[[-34.4  53.8  -7.6  19.6 -16.6  18.8 -29.7]
 [-52.9   3.7  -6.4  16.7 -19.8  46.2 -52.2]
 [-58.2  34.2  15.9 -23.8 -53.1  46.4  12.1]]: -52.2

[[ 14.4 -23.8  58.0  -7.4  16.4  20.2]
 [ 14.4 -20.4  54.6 -11.2  22.0  22.2]]: 22.2

[[ 15.1  34.2  29.7   8.6]
 [ -1.8  55.5  11.3  30.2]
 [ 54.5 -13.9 -44.1 -13.0]]: 30.2

[[ 10.6  12.1  11.4  35.2 -55.1  14.4]
 [-35.2 -21.2 -27.4 -15.8 -22.0 -13.7]
 [-44.4 -49.6 -38.4 -20.5 -43.0 -54.5]]: -13.7

[[ 30.3 -32.7 -23.6 -23.4 -15.0  37.3]
 [-19.6  48.7 -50.1 -20.7  40.8 -21.7]]: -21.7

[[ 30.0  15.7 -10.1   9.4  23.5  -2.0]
 [-50.6   5.3   1.2 -13.8 -20.0   4.4]]: 4.4

[[-28.5   4.2  -0.3 -32.0]
 [ 36.3 -50.3 -35.0 -42.9]]: -42.9

[[ 27.7  -9.3 -42.7   5.6  -5.6 -19.8]
 [ 26.7   8.3 -45.5  -0.8 -23.6 -24.9]
 [ 12.0 -16.3 -37.4  18.6 -25.5 -18.9]]: -24.9

[[  5.5 -44.5 -44.1 -13.7 -28.2   3.3]
 [-12.9 -45.3 -32.9  -6.7 -24.4  -1.9]]: -1.9
---
(36, 41, 15, 78, 79) 15
(92, 48, 45, 15, 87, 37, 35) 87
(16, 20, 65, 75) 20
(-267, -583, 526, -293, -423, 968, -531) -423
(7, 2, 2, 7, 5, 4) 7
(6, 7, 6, 5, 5, 6, 2) 5
(25, 90, 56, 81) 90
(572, 820, 33, 413, 275) 33
---
[[ 41.8  22.1  19.8 -60.4]
 [  6.7   0.5  36.7 -30.8]
 [  0.5  10.3  47.4  40.3]] Answer: 41.8, 40.3

[ 10.1  23.3 -48.7  49.1   9.5   5.1 -35.1] Answer: 10.1, -35.1

[[  0.2   8.3 -16.6 -13.2]
 [ -3.2  -4.9 -50.6   6.4]] Answer: 0.2, 6.4

[-48.9   1.9 -57.2  16.6  -8.7] Answer: -48.9, -8.7

[[ 39.1 -38.8  42.8  -5.2]
 [-26.5  36.3 -52.1  40.8]] Answer: 39.1, 40.8

[[-58.8 -29.5 -13.4   4.3]
 [  4.7  56.8 -12.0 -20.9]] Answer: -58.8, -20.9

[  8.5  13.9  -0.7 -44.8] Answer: 8.5, -44.8

[[ 21.5  -5.9 -32.8 -27.8 -34.2 -20.2  -3.2]
 [ 39.7 -19.1 -30.2  -9.7  11.3 -44.7  -5.1]] Answer: 21.5, -5.1

[[-14.9 -48.5  32.7   3.9  10.7   0.7  55.5]
 [  1.9 -58.2  11.0  30.2  -2.8  -9.9  45.5]] Answer: -14.9, 45.5
---
[ -1.0   1.4 -16.8 -55.4   7.5] ==> 7.5
[ 16.8 -25.3 -11.2 -14.1 -43.3] ==> -43.3
[-22.7 -45.3  14.9 -16.5  58.6] ==> 58.6
[  1.9  31.0 -37.6 -28.1 -43.2] ==> -43.2
[-37.9 -44.2  13.2 -20.7 -58.8] ==> -58.8
[-28.4 -23.8  41.9 -44.8 -33.8] ==> -33.8
[ 14.2  20.2   4.5 -48.3  44.2] ==> 44.2
[  0.2   9.9 -42.6  -0.8  -7.9] ==> -7.9
---
((190, 38, 165, 234, 140, 33, 58), (110, 128, 127, 124, 150, 172, 145), (137, 157, 93, 82, 68, 157, 118)) → 93
(894, -865, -337, -733, -357) → -337
(510, 248, 409, 976, 534, 768) → 409
(325, 281, 61, 369, 943) → 61
(4, 0, 2, 5, 2, 7) → 2
(77, 50, 83, 97, 20, 63, 60) → 83
((8, 1, 1, 1, 4, 2), (4, 3, 3, 4, 5, 5)) → 3
((73, 31, 84, 6, 85), (19, 93, 14, 77, 56)) → 14
(301, 855, 564, 628, 161) → 564
((7906, 5155, 3246, 2310), (8547, 6842, 8642, 2835)) → 8642
---
[[436 592 128 302 426  88 275 444 287 404 379 620 109 304]
 [633 530 368 397 432 712 275 691 105 683 454 428 556 495]
 [499 384 431 380 368 679 313 538 186 545 408 309 563 443]
 [527 469 297 349 386 521 278 566 171 556 405 406 420 420]
 [531 566 261 334 423 424 269 569 170 544 429 532 346 383]
 [454 206 606 408 307 951 314 498 142 535 363  88 790 480]
 [330 380 394 382 387 307 394 318 428 317 366 407 346 351]] → 351

[[47 64 41 42 27 36 54 47 33 41 60 22]
 [40 30 65 88 29 34 33 61 50 60 94 36]
 [48 36 57 66 43 43 39 53 50 53 64 47]
 [46 64 35 27 42 47 57 39 38 38 36 37]
 [51 32 51 46 73 60 42 45 60 52 25 74]] → 74

[[  0  -5   3  -4  10 -11   1   8]
 [  5 -19  18 -15   8 -47   8  40]
 [ -4  -9 -10   4  -5  18  -5 -19]
 [ -4   5  -8   3  -4  13  -4 -15]
 [-26  -9   7  -8   3 -22   3  17]
 [  0  -4   1  -4   0 -26   0   6]
 [  4 -16  14 -12   6 -37   6  32]
 [ -5  10 -14   7  -7  27  -7 -27]
 [ -4   7 -11   5  -6  20  -6 -21]
 [  0  -6   4  -5   1 -14   1  10]] → 10

[[-380 -718  495 -640  194  -27  -35]
 [-101  122  544  500 -217  684   80]
 [-605   -4  208 -461 -306  900  450]
 [ 853 -190 -393 -431  261 -459  -75]
 [ 192 -566  863  483  601  359  -39]
 [-373 -346  -77  426  246  951  224]] → 224

[[-103 -587   15  -84   94  -60  490 -683]
 [-273  -87  674  -34 -570  141 -191 -319]
 [ -34 -576 -384 -134  280 -198  473 -549]
 [-283    8  645  -47 -609  131 -312 -210]
 [-272  198  451  -84 -637   52 -570   62]] → 62
---
[6 8 5 0 5] | 5
[56 68 86 70  1] | 1
[8338 5164 6001 2443 6605] | 6605
[71 13  7  3 79] | 79
[ 46 -28 -10   7 -22] | -22
[98 56 20  4 58] | 58
[4599 8928 9352 1420 5698] | 5698
[2 5 4 8 4] | 4
